cols: F Z Q N X S J
A: [  53  -11 -104  -37  108  -46   75]
T: [-15   3  -8   7  31 -37 110]
G: [ 22 -21  11  26  28  69  68]
L: [ 29 -27 -64  23  36 -18  56]
C: [ 16 -44 -18 -68  35 -54 -96]
down: [36 35]
X
len: [  53  -11 -104  -37  108  -46   75]
7
down: [-37  69]
S
down: [-104   -8]
Q
down: [68 56]
J
key -> tag
[36] -> K_432
[-96] -> K_664
[56] -> K_354
[68] -> K_344
[75] -> K_386
[110] -> K_110
join L 7: 
K_354

cols: fumos nif muno demom kob nimir padud tolu
Pul: [-10  16   0   1 -18   9  -1   0]
Dabuf: [ 15  15  -1   1 -19  28   1   1]
negi: [-26 -81  -7  -2 -34 -79   6   2]
order: [  2 -26 -81  -7  -2 -34 -79   6]
negi
down: [-1 -7]
muno
len: [-26 -81  -7]
3
down: [ 0 -1]
muno
len: [ 15  15  -1   1 -19  28   1]
7
key -> tag
[2] -> K_761
[1] -> K_425
[0] -> K_729
[6] -> K_666
join Dabuf 7: 
K_425
down: [ 15 -26]
fumos

cols: lus zoruf Zovi Fino
Tir: [ 38 -83  45   1]
rago: [ 37  45 -83   1]
vifiv: [-83  45  37   1]
order: [-83   1  38  45]
Tir
Table of tags by key:
[37] -> K_494
[38] -> K_104
[-83] -> K_732
join Tir 1: 
K_104
len: [37]
1
order: [  1  38 -83  45]
Tir

cols: Vom zimim Vikil Menal semuk mul Pas Nekil divot
Soka: [ 10  60   9 -75 -58  50  14  68 -58]
dev: [-15  73  -6 -80 -43  32 -34  95 -48]
ramiv: [-34 -74 -16  58  47 -49  -7 -75  63]
bep: [-75 -47 -68  46  32 -58 -74 -34  48]
order: [-58 -74 -34  48 -75 -47 -68  46  32]
bep
len: [-34 -74 -16  58  47 -49  -7 -75  63]
9
Table of tags by key:
[67] -> K_831
[-34] -> K_139
[68] -> K_121
[-75] -> K_114
[60] -> K_26
join Soka 8: 
K_121
len: [-75 -47 -68  46  32 -58 -74]
7
which: [-34 -74 -16  58  47 -49  -7 -75  63]
ramiv
len: [-75 -47 -68  46  32 -58 -74 -34  48]
9
which: [-15  73  -6 -80 -43  32 -34  95 -48]
dev

cols: nikov Dez dugar Gade folis
Kalam: [-23 -29 -14 -17 -29]
rulis: [ 26  42 -34   9  11]
kun: [-33 -31 -17 -13 -11]
dopu: [-55 -50 -31  -3  17]
doz: [-3 52 24 18 63]
lusu: [-55 -50 -31   9  17]
Bages: [-3 37 24 18 63]
garo: [43 65 41 11 15]
down: [-29  42 -31 -50  52 -50]
Dez
len: [-55 -50 -31  -3]
4

cols: beva zizeg vetul mebof kel
dati: [  9  -9  24   6 -27]
vipul: [  4  31   4   4 -20]
zesez: [ -4 -37  -6  31 -15]
reda: [ -2 -11 -26  -1 -31]
nasi: [ 33 -28 -19 -17  17]
kiz: [ -4 -37  -6  -4  23]
gener: [ 45 -71 -44 -25 -15]
kunen: [ 87 -59  43 -64  63]
key -> tag
[4] -> K_335
[6] -> K_841
[-4] -> K_440
[-1] -> K_309
[-17] -> K_703
join vipul 4: 
K_335
order: [-64  63  87 -59  43]
kunen

cols: Bada bufe latu Dafi Fegak Zibi bola
rolam: [ 29  26  70 -47  48 -50 -90]
tep: [-57   1 -91  66 -57 -19  22]
zor: [-40  42  31  17  94   8  70]
key -> tag
[-40] -> K_976
[-19] -> K_236
[-58] -> K_290
[-39] -> K_595
[-57] -> K_891
join tep 1: 
K_891
down: [-90  22]
bola
len: [-40]
1
down: [-57 -40]
Bada
which: [-57   1 -91  66 -57 -19  22]
tep
which: [-40  42  31  17  94   8  70]
zor

